A small network was shown many inputs. Here are its activations along a few directions, one row for each input.
In each table, some parts of the input vary, and every possible input appears once, in random order.
Descriptions start from the smaller parts, as in this example, which fits no table here: one of 6 places along a line, together with either a single point or one of 9 places around a ring or (one of 2 separate values, together with one of 8 places around a ring).
Shared parts are said once, and a part with two or three values counts as separate values.
In the rows, zero is written as 128.

Other details of the inputs shift rows strongly along two fixed directions, in all tables alike. That doesn't count.

A family of inputs:
r1: [162 117 137 169 105  93 129 125 131 112 106 160 151]
r2: [ 80 149 133 141 142 126  32 173 123 113 197 128 131]
r3: [115 121 156  85 126 162 198 133 113 159  95 122  71]
r4: [ 94 144  99 132 130 120  39 140 135 103 187 133 132]
r5: [188 122 108 164  98  91 160 104 149 128 105 133 165]
r6: [176 111 126 162  97  93 140 106 131 110  82 153 152]
r7: [193 130 103 163 109 102 167 104 147 125  96 132 167]
r8: [190 131 122 178 105  92 178 136 140 136 111 129 168]
r9: [145 144  97 153 125 101  87 122 138  84 139 142 153]
r10: [ 78 141 134  77 151 171 128 144 116 149 138 110  75]
r11: [117  98 158  85 128 168 190 100 116 173  87 117  98]
r12: [188 121 118 170 100  87 171 118 147 136 112 138 165]
r13: [133 145 113 169 121  92  95 150 131  91 152 143 151]
r14: [ 82 149 122 137 152 129  29 168 127 111 182 122 132]
r15: [111 100 172  91 131 166 194 118 118 176  98 122  99]
r16: [183 113 105 157 105  95 159  90 129  94  92 140 160]
r17: [175 111 145 171 102  89 153 118 133 126  88 159 156]
r18: [182 124 108 163 123  95 165 115 125  92  88 135 163]
r19: [129 110 137  76 119 156 194  97 127 147  89 120  77]
r20: [101 128 120  62 155 176 140 105 115 133 139  98  90]
r21: [ 77 146 124 143 157 138  41 169 126 124 185 119 157]
r22: [149 150 100 174 135 103  96 153 150 121 163 116 174]
r23: [ 78 135 136  76 153 166 137 135 109 139 164  94  91]
r24: [123 134 137 142 138 124 107 143 130 130 123 131 137]
r25: [175 120 148 179 106  95 160 134 126 124  81 153 158]
r26: [ 81 130 142  79 137 160 128 134 124 150 154 123  77]
r27: [130 125 115 133 129 118 122 119 124 108 151 127 138]
r28: [129 131 121 136 121 113 118 129 133 111 146 140 126]
r29: [133 127 121 131 125 124 103 122 127 113 118 137 135]
r30: [129 116 138  72 128 169 195 104 121 149  76 122  75]
r31: [110 108 176  97 133 177 204 134 108 177  91 114  96]
r32: [ 84 143 113 130 150 136  39 142 129 117 183 124 160]
r33: [ 86 127 145  71 153 174 121 119 125 158 133 110  86]
r34: [ 89 158 102 134 149 117  46 160 134  97 188 121 133]
r35: [ 86 121 150  77 142 162 115 115 125 164 141 112  83]
Each input here is: one of 5 places around a ring, together with either a single point or one of 6 places along a line.
- The inputs of r31 and r32 match in every part but the place on the ring of 5. If r2 is changed in the same way as r31 into r32, which row does it become? => r29
- Which other rows agree with r14 in the place on the ring of 5? List them by row number. => r10, r18, r21, r22, r24, r34
- Which other rows does r10 become when the place on the ring of 5 takes its other values? List them by row number. => r3, r4, r26, r30

A family of inputs:
r36: [163 143  99 225 121  58  47 152 127  55 132 166 211]
r37: [ 84 129 159 110 153 160 107 156 127 178 164 103 126]
r38: [107 109 140  85 129 159 137 100 113 128  91 133  92]
r39: [ 75 165 119 112 158 143  81 183 116 109 191 109  95]
r40: [141 113 173 112 122 152 235 141 123 192  82 116 100]
r41: [165 105 132 132  92 101 159  89 122  93  54 173 109]
r42: [171 115  96  70 121 156 237  60 149 160 109  85 105]
r43: [129  98 160 108 118 149 160 103 127 172  99 126 125]
r44: [160 157  93 230 117  51  56 172 129  48 150 167 197]
r45: [ 67 140 128 104 156 154  53 145 117 115 166 125 112]
r46: [ 99 161  50  69 155 150  74  96 142  81 206  85 102]
r47: [239 124 129 234  84  53 214 147 141 125  62 158 198]
r48: [ 59 129 144  96 136 145  41 132 133 148 200 126 103]
r49: [131 103 170 105 127 160 192 116 125 188  86 121 117]
- Describe the family of inputs behind these rows. => one of 2 separate values, together with either a single point or one of 6 places along a line
- Which other rows does r49 become when the choice among 2 separate values takes its other values? List them by row number. => r45
- Which other rows does r41 become when the choice among 2 separate values takes its other values? List them by row number. => r48
